Each row below holds a small network's activations on one input, seen along a few directions.
Each table varies a few parts of the input and shows all the possible inputs, shuffled.
Descriptions start from the smaller parts, as in this example, which fits no table here: one of 8 places around a ring, together with either a single point or one of 11 places around a ring or (one of 2 separate values, together with one of 6 places along a line).
Shared parts are said once, and a part with two or three values counts as separate values.

Other details of the inputs shift rows strongly along two fixed directions, in all tables alike. That doesn't count.

Rows:
x1: [ 12 -11  19   0   8   9  23  -7   5   3  -1  -3  14  -7  -2]
x2: [ -7   8 -30 -14   3 -47 -28 -13  -2  17  -6  -2  -5   0  -3]
x3: [  1  -6 -24  10  15 -44   0 -17 -24  17   9 -19  25   0 -14]
x4: [ 4  0 13 -5  3  7  5 -1  4 -7 -3 10  0  5  3]
x5: [  1 -11  10  13   1  11  19   1  -7  -9   6  -6  15  -1  -4]
x6: [ 10  -6 -16  -2  23 -46   2 -23 -11  23   2 -13  23   1 -11]
x7: [  0 -11   7  17   1  11  19   2 -10  -8   8  -9  16  -1  -5]
x8: [10 -6 18  6  9 11 20 -4 -4 -4  4  1 14 -2 -3]
x9: [  4  -7 -15  -8  18 -52  -2 -24 -11  15  -2  -5  23   3  -9]
x10: [  2 -11  15   4   1   8  17  -2   0 -11   0   2  13   1  -1]
x11: [ -7   8 -31 -11   6 -47 -31  -9  -4  10  -4   3  -3  15  -1]
x12: [ -2  14 -30 -12   9 -44 -29 -11  -5  19  -3   0  -7   5  -3]
x13: [ -3  -4   4  14  -5  19   6  11  -5 -11   7  -3   1   5   1]
x14: [-11  17  -8  -6 -17  19 -24  18  10  -3  -4   9 -35   1  10]
x15: [ 4  0 10  8  0 20 11  6 -3 -3  6 -2  1 -4 -1]
x16: [ -1  -7  11   6  -5  14  12   4   1 -11   1   0   6  -1   0]
x17: [ 8 -7 18  5  9 10 19 -3 -4 -8  2  4 14  5 -2]
x18: [ -9  16  -6  -9 -16  18 -23  16  12  -3  -6  11 -33   1  10]
x19: [  6  -8  10  21   9  16  23   2 -17  -6  12  -9  18   3  -7]
x20: [  2 -10  10  13   0  13  20   1  -7  -4   6  -9  14  -8  -4]
x21: [  8 -15  18   9   7   7  29  -7  -7  -5   4  -5  24  -6  -5]
x22: [ -4  12  -1 -15 -15  17 -17  10  22   6 -10   5 -31 -11  10]
x23: [ -4  15   3 -19 -14  14 -20   8  20  -1 -11  17 -31  -4  11]
x24: [  4 -11  18   6   3  13  17   1  -2 -14   2   5  14   8   1]
x25: [  1 -11  11  11   0  10  18   1  -5  -9   5  -4  14   0  -3]
x26: [ -2  -6   7  12  -3  18   9   8  -4 -12   6  -1   5   6   1]
x27: [ 11 -10  19   3   7  15  24  -4   4   2   1  -5  13  -8  -1]
x28: [ -7  17  -5 -10 -15  18 -22  14  13   0  -5   9 -32  -5   9]
x29: [  5 -11  19   3   1  12  22  -3   0  -7   0   0  14  -7  -1]
x30: [ -9   9 -37  -2   4 -44 -32  -6 -10  12   2  -4  -5  14  -3]
x31: [  5 -12  16  10   7   8  20  -2  -6 -13   5   1  20   9  -2]
x32: [-10   9  -5  -4 -16  15 -19  15  10  -8  -4   9 -24   5   9]
x33: [  5  -4   8  11   0  20  15   4   0   4   6 -12   4 -10  -2]
x34: [-10   9   1 -18 -20  11 -19  10  20  -8 -13  16 -27  -1  11]
x35: [-12  11  -8  -6 -21  16 -19  14  11  -1  -5   2 -28 -11   7]
x36: [ 8 -5 13 10  8 12 19 -2 -7 -3  7 -3 13 -3 -4]
x37: [ 3  1  3  1 -3 13  4  4  6  6  0 -7 -6 -9  1]
x38: [  5  -3   8  15   5  17  17   3 -10  -2  11  -8  10  -4  -5]
x39: [ -6   8 -28 -18   6 -49 -33 -12   1   9  -8   9  -5  16   1]
x40: [ 9 -6 17 -2  2 16 16 -2  9  2 -3 -1  4 -9  2]
x41: [  6  -2 -22  -2  19 -44  -5 -19 -10  24   1 -14  16   0 -10]
x42: [ -7  15   0 -15 -14  15 -22  12  16  -5 -10  16 -31   2  11]
x43: [  4  -1 -22   8  22 -43  -4 -16 -23  13   9 -11  22  12 -12]
x44: [-12  12  -7 -11 -23  16 -21  14  15  -1  -8   6 -31 -11   9]
x45: [  5 -11  17   5   5   7  16  -1  -2 -13   2   5  16   9   0]
x46: [  1  -9  14   6  -2  13  16   1   0 -11   2   0  10  -1   0]
x47: [-12  12  -5 -10 -19  15 -25  15  15  -9  -8  14 -30   5  12]
x48: [ 6 -6 13 12  7 13 18  1 -8 -7  6 -1 12  4 -3]
x49: [  1  -9  17  -2  -3  11  13   0   5 -12  -3   7   7   0   2]
x50: [ 9 -6 17  7  9 12 21 -3 -5 -4  5 -1 14 -2 -3]
x51: [ -8  14  -9  -7 -18  22 -19  16  16   8  -5  -2 -33 -13   8]
x52: [-11   9 -39  -3   0 -43 -30  -6 -10  14   1  -8  -6   6  -5]
x53: [  5   0 -23   8  22 -42  -3 -17 -23  18  10 -14  21   5 -13]
x54: [ -1  12   6 -18  -9  12 -14   5  17  -2 -10  16 -24  -3   9]
x55: [ -8  10 -33 -12   0 -45 -30 -10  -3  18  -5  -4  -7  -1  -3]
x56: [ -1  -4   9   7  -4  16   6   7   0 -12   3   3   2   6   3]
x57: [-11   9  -1 -14 -20  12 -19  11  18  -8 -11  13 -26  -2  10]
x58: [  9 -10  11  14   7  15  25  -1  -5   4   8 -15  16  -9  -5]
x59: [ -5  12  -4 -11 -15  17 -17  11  19   7  -8   2 -29 -11   8]
x60: [ 10  -7 -10   1  29 -49   5 -25 -20  11   4  -4  32  14 -12]
x61: [ 6 -1 13 -2  5  7  9 -3  2 -2  0  5  4 -1  0]
x62: [ -9  18  -5 -14 -17  16 -26  15  16  -4  -9  15 -36   1  12]
x63: [ -6   8 -28 -20   3 -49 -28 -15   1  17 -10   2  -5   1  -2]
x64: [ 7 -6 16  9  8 12 19 -1 -7 -8  4  1 13  5 -2]
x65: [  3 -10  13   8   1  10  20  -2  -4  -4   3  -5  14  -7  -3]
x66: [-5 -3  1  7 -7 10  4  6 -2 -7  3 -3  0 -1  0]
Each input here is: one of 6 places around a ring, together with one of 11 places along a line.
Question: The inputs of x50 and x23 match in every part but the place on the line of 11. If x64 is changed in the same way as x50 into x23, which row does it become?
Answer: x60
Question: The inputs of x7 and x5 match in every part but the place on the line of 11. If x33 is changed in the same way as x7 into x5, which row does it become?
Answer: x37
Question: Which other rows does x43 become when the place on the ring of 6 takes its other values? List them by row number.
Answer: x15, x20, x26, x58, x66
Question: Which other rows does x55 become when the place on the ring of 6 takes its other values? List them by row number.
Answer: x25, x36, x48, x56, x59

Rows:
x67: [-11   2   1   4 -16  23  -6  16   4 -15   1   5 -13   2   5]
x68: [ 16  -3   5   4  30 -24  12 -17 -16   2   5   4  25  19  -8]
x69: [-19  18   0 -10 -37  44 -28  32  24 -14  -9  14 -50  -6  17]
x70: [  6  -8  -3  -3  15 -30   5 -16  -7   7  -1  -3  21   4  -6]
x71: [-18  20  -2 -12 -37  44 -30  31  26  -9 -10  12 -53  -9  18]
x72: [ -5   5 -13 -15  -1 -27 -20  -7   6   5 -10   8  -8   6   3]
x73: [  7 -12  23  21   1  38  35   8  -7  -7  11 -12  15 -11  -4]
x74: [ -6   4 -12 -14  -2 -27 -21  -7   5   0  -9  11  -6  10   3]
x75: [-12   7 -23   0  -5 -20 -22   2  -4   1   0  -1  -8   7   1]
x76: [ 14  -9  32  27  12  44  36   9 -15 -18  17  -2  19   9  -2]
x77: [  3  10 -14 -17   2 -23 -18  -9  10  19  -8   1 -11  -7   0]
x78: [  7   0  -9  -9  12 -30  -3 -16   0  17  -3  -4   8  -3  -5]
x79: [  3 -14  26  22  -5  45  33  12  -5 -18  10  -6  14  -5  -1]
x80: [-13  17  -9  -8 -25  25 -25  20  15  -2  -6   5 -39  -8  11]
x81: [  3  -4  -8  -7  11 -33  -4 -15  -4   7  -3   0  12   6  -4]
x82: [ 20 -26  48  20  13  36  61  -6  -7 -14  10  -6  41  -9  -6]
x83: [  1  -1 -18   8  11 -23  -1  -7 -14  13   6 -14  11   0  -9]
x84: [  7  -3  -3  -6  13 -24   4 -14  -2  13  -1  -3  14  -2  -6]
x85: [ -2   9   3   2 -14  31  -3  14   9   3   0  -5 -21 -15   5]
x86: [ -8   3 -19   3   0 -20 -13   0  -9   2   3  -4   0   6  -3]
x87: [  3 -11  31   3  -7  31  22   5   6 -22  -2  11   7   0   5]
x88: [  5  -3  -8  -7  13 -32  -2 -16  -4  11  -3  -2  12   2  -4]
x89: [ -3  -1  -9 -12   4 -27 -11 -10   0   2  -6   6   2   8   0]
x90: [  2   1 -18   7  11 -21  -2  -8 -12  17   6 -16   8  -4  -9]
Question: Describe the family of inputs behind these rows.
Answer: one of 2 separate values, together with either a single point or one of 11 places along a line
Question: The inputs of x70 and x71 match in every part but the choice among 2 separate values. If x74 is changed in the same way as x70 into x71, which row does it become?
Answer: x67
Question: Which other rows does x85 become when the choice among 2 separate values takes its other values? List them by row number.
Answer: x77

Rows:
x91: [  3  -5 -19   5  25 -55   1 -28 -23  19  11 -15  30 -10 -18]
x92: [  7   6  -3   7  -5  20   9  10  -1   5  -1 -10  -7   2   0]
x93: [ -9  17  -8 -11  -8  -1 -24   8   7  -7  -5  16 -25  10   5]
x94: [  3   7  -7 -14  11 -22 -15  -7   5  14  -7   5  -6   1   3]
x95: [ -8  -7   9   5   0   3   9  -1  -5 -15   2   4  10   1  -4]
x96: [  4  -4   7  16   3  16  12   7 -14  -8  12  -2  10   8   0]
x97: [ -2   3 -12  -6 -11  -1 -19   7  23   3   1  -1 -11   3   6]
x98: [ -2   5   1 -12   3  -3 -16  -1  10   0 -10  13 -14   9   7]
x99: [ -5  -3   2  11 -13  14   4  10  -7 -12   3  -2   3  -1   3]
x100: [15  0 17 10  9 17 25 -5 -9  0 12 -4 16 -9 -8]
x101: [ -3 -14  17  -2   1   8  11  -3   5 -10  -5   5   5   0   3]
x102: [  2  -9  17  -6  -1  10  13  -1   7  -2  -6   2   4 -11   3]
x103: [ -6   7 -21  -2 -14  -7 -10   5   2  12  -8 -11 -15  -3  -1]
Question: Describe the family of inputs behind these rows.
Answer: either a single point or (one of 2 separate values, together with one of 6 places around a ring)
Question: Which other rows does x99 become when the choice among 2 separate values takes its other values? List them by row number.
Answer: x96
